These are the activations of a small neural network, seen along a few directions. Each row is one input.
Each table varies a few parts of the input and shows all the possible inputs, shuffled.
Descriptions start from the smaller parts, as in this example, which fits no table here: one of 3 separate values, together with either a single point or one of 11 places along a line or (one of 6 places along a line, together with one of 8 places around a ring).
Shared parts are said once, and a part with two or three values counts as separate values.

Rows:
R1: [-10.5  -6.5 -23.5 -12.5  17.3  19.6  26.4  -9.3 -22.5 -21.8  16.8  -2.2]
R2: [ -9.7  31.5 -11.3   3.8  18.0  16.0  11.2 -36.2  -4.5 -15.4  -2.0   5.1]
R3: [-12.0 -43.1   0.6 -21.3 -13.2 -18.6   9.1  46.4  -5.2 -13.0  -4.7 -26.9]
R4: [  0.0  -8.1   3.5  -5.2  -4.9 -18.4 -19.3  36.0  22.2  11.7 -16.2   0.0]
R5: [-32.1  25.9  12.9  16.1  -2.4 -22.7 -18.2   4.1 -15.0  -4.6 -15.0  -7.9]
R6: [ -6.3  27.2  16.7  -0.4  -7.9 -17.2 -38.8   5.7  20.1  26.4 -18.2   6.5]
R7: [ 54.5  -0.9  67.5  80.2 -22.2  18.6  -1.5 -39.0 -36.4  40.6  29.8  20.2]
R8: [-32.8 -10.9   7.2  -2.0  -2.6 -23.7   3.6  30.6 -30.0 -12.4   4.7 -14.2]
R9: [ 15.2  32.1  -9.4 -11.6   6.5  13.6  -8.0 -36.0  35.2  12.3  -1.1  20.2]
R10: [ 22.0  -5.9 -28.6 -15.2   8.9  12.1   6.5  -6.7  34.7   0.1  -0.4  12.7]
R11: [ 11.7 -41.1 -35.6 -31.9   2.5  20.6  29.0   4.5   1.5 -23.9   6.3 -13.5]
Describe the family of inputs behind these rows. -> either a single point or (one of 2 separate values, together with one of 5 places around a ring)
A walk changes only the place on the ring of 5. It starts at R6 and steps to R5. List the rest of the walk in order. -> R8, R3, R4

Rows:
R12: [  5.3 -47.4  -5.2 -12.7  -0.5  -3.2  17.0  33.1 -14.6   4.4  25.5 -14.1]
R13: [ 27.4  41.0  75.9  77.0  -0.1  -4.0  -6.6 -14.5  12.2  42.0  14.4  31.8]
R14: [  2.8  20.7   2.1 -25.7  -9.4   3.8 -16.3 -21.0  23.6   3.2 -17.1 -11.8]
R15: [ 28.1 -24.5 -44.7  -8.1  28.8  25.7  34.5 -19.5  20.6 -16.4  12.5  13.6]
R16: [  3.0   5.9 -47.0 -20.6  32.6  31.8  33.2 -26.9   3.1 -34.2  20.4  24.0]
R17: [ -5.9  -1.3 -15.7 -24.2   4.5  32.1  27.6 -26.2 -12.3 -34.8   7.9 -13.6]
R18: [-16.0 -27.5   2.4  -2.2 -16.8 -32.9 -15.4  59.0   7.6 -13.1 -33.1 -18.8]
R19: [ 40.5  25.8  74.4  83.3  -5.1  20.9 -25.6 -38.6 -65.0  49.8   5.0  27.4]
R20: [ -2.1  33.3 -42.9 -21.2  29.4  17.2  10.4 -33.7  26.5  -3.6  -0.3  21.5]
R21: [ 28.8  42.8  33.1  91.5 -10.8  19.8 -42.2 -48.5 -12.5  41.4  12.8  23.8]
R22: [ 19.9 -29.8 -13.2 -12.7  -1.2  25.4  27.8 -19.7   4.2 -17.8   0.1 -25.8]
R23: [-19.1 -38.4 -14.5   2.4  -1.4 -27.5  17.8  49.8 -13.2 -27.6 -15.3 -35.8]
R24: [ 13.2  36.1 -31.5 -21.4  18.0   3.6  -8.3 -17.7  40.8   6.2  -6.6  25.0]
R25: [-30.8   2.1   0.2 -24.5   2.0 -12.0  -8.7  16.6  -9.3  15.0  10.9  -2.5]
R26: [-12.8  19.9  -9.9 -24.9   2.6  17.3   3.3 -35.5   9.9  -5.6 -11.6 -15.1]
R27: [-56.1   5.0  -7.1 -10.6   6.1 -36.3 -11.2  32.2  -7.4 -16.7 -27.9 -21.2]
R28: [ 31.1  -7.7 -33.7 -10.5   8.1  17.9   5.2  -6.0  37.8   2.2  -7.8  25.7]
R29: [-47.8 -12.6 -18.8  -8.7   3.7 -22.6  17.0  43.5 -31.8 -42.9  -9.5 -23.1]
R30: [-39.5   5.6   7.9 -12.5  -3.1 -47.9 -32.7  45.3   9.6  -9.8 -32.1 -16.2]
R31: [-22.0 -19.2  -8.7 -23.4   3.7   2.9  16.7  27.0 -32.4 -11.2  31.3  -2.3]
R32: [ 36.5  18.8  74.5  66.8 -42.4 -15.8   0.5 -64.2 -28.5  29.4  27.6  17.8]
R33: [-15.0   2.8  13.9 -25.7  -8.7 -24.8 -28.6  30.2   6.1  21.9   6.1   1.4]
R34: [  7.4 -34.4   9.6 -16.1 -19.0  -9.6 -13.5  43.4   4.2  18.6   6.0   0.5]
R35: [ 23.0 -17.1  -1.1 -15.5 -20.7  18.3  -2.1  -8.0  21.0  -0.4 -19.2 -12.4]
Describe the family of inputs behind these rows. -> either one of 4 separate values or (one of 4 places along a line, together with one of 5 places around a ring)
Which other rows does R23 become when the place on the line of 4 takes its other values? List them by row number. -> R12, R15, R22

Rows:
R36: [-19.1   8.7 -17.0 -13.0  16.4   6.6  16.2  -7.8  -9.3 -16.9   9.1  -2.0]
R37: [ 44.9  35.8  34.9  66.7   1.2  25.1  -6.4 -59.2  -6.0  31.9  16.1  35.5]
R38: [-11.4  19.7 -33.4 -25.0  14.1  13.6   4.2 -22.9  18.6 -17.3  -9.9  -1.6]
R39: [-27.1   9.3  -1.9 -12.8  -1.1 -24.3 -15.7  23.3   8.6  -8.3 -25.9 -12.3]
R40: [  6.1 -18.8 -14.3 -10.2   7.7  21.2  25.6  -7.1 -15.2 -16.1  10.8  -4.4]
R41: [ 14.9   1.9 -36.5 -31.4  12.4  17.7   4.2 -14.6  32.3  -0.2   1.9  13.9]
R42: [ 20.9 -16.9 -21.2 -16.8   3.2  21.1  25.1 -17.7  10.6 -13.7   9.5   1.4]
R43: [ -3.7  -7.2  -4.1 -18.4  -1.4 -14.9 -15.3  34.1  25.7   8.9 -12.2   0.0]
R44: [  0.4 -28.6   5.4  -2.2 -12.0 -13.8   2.3  28.2   2.0  -1.0  -3.0 -15.0]
R45: [ 22.5  29.6  71.5  59.3 -25.3  -6.0 -32.1 -27.9 -20.0  47.3   8.0  15.2]
R46: [-35.6  -2.9   8.0  -0.7  -4.2 -31.0  -7.5  34.7 -21.4  -8.8  -4.3 -11.2]
R47: [-12.8 -30.7   8.6   4.4 -11.0 -15.4  -0.6  36.8 -25.9  -5.7   0.0 -19.4]
Describe the family of inputs behind these rows. -> one of 2 separate values, together with either a single point or one of 5 places around a ring
List by row number the other rows that have the choice among 2 separate values in common with R45. -> R39, R43, R44, R46, R47
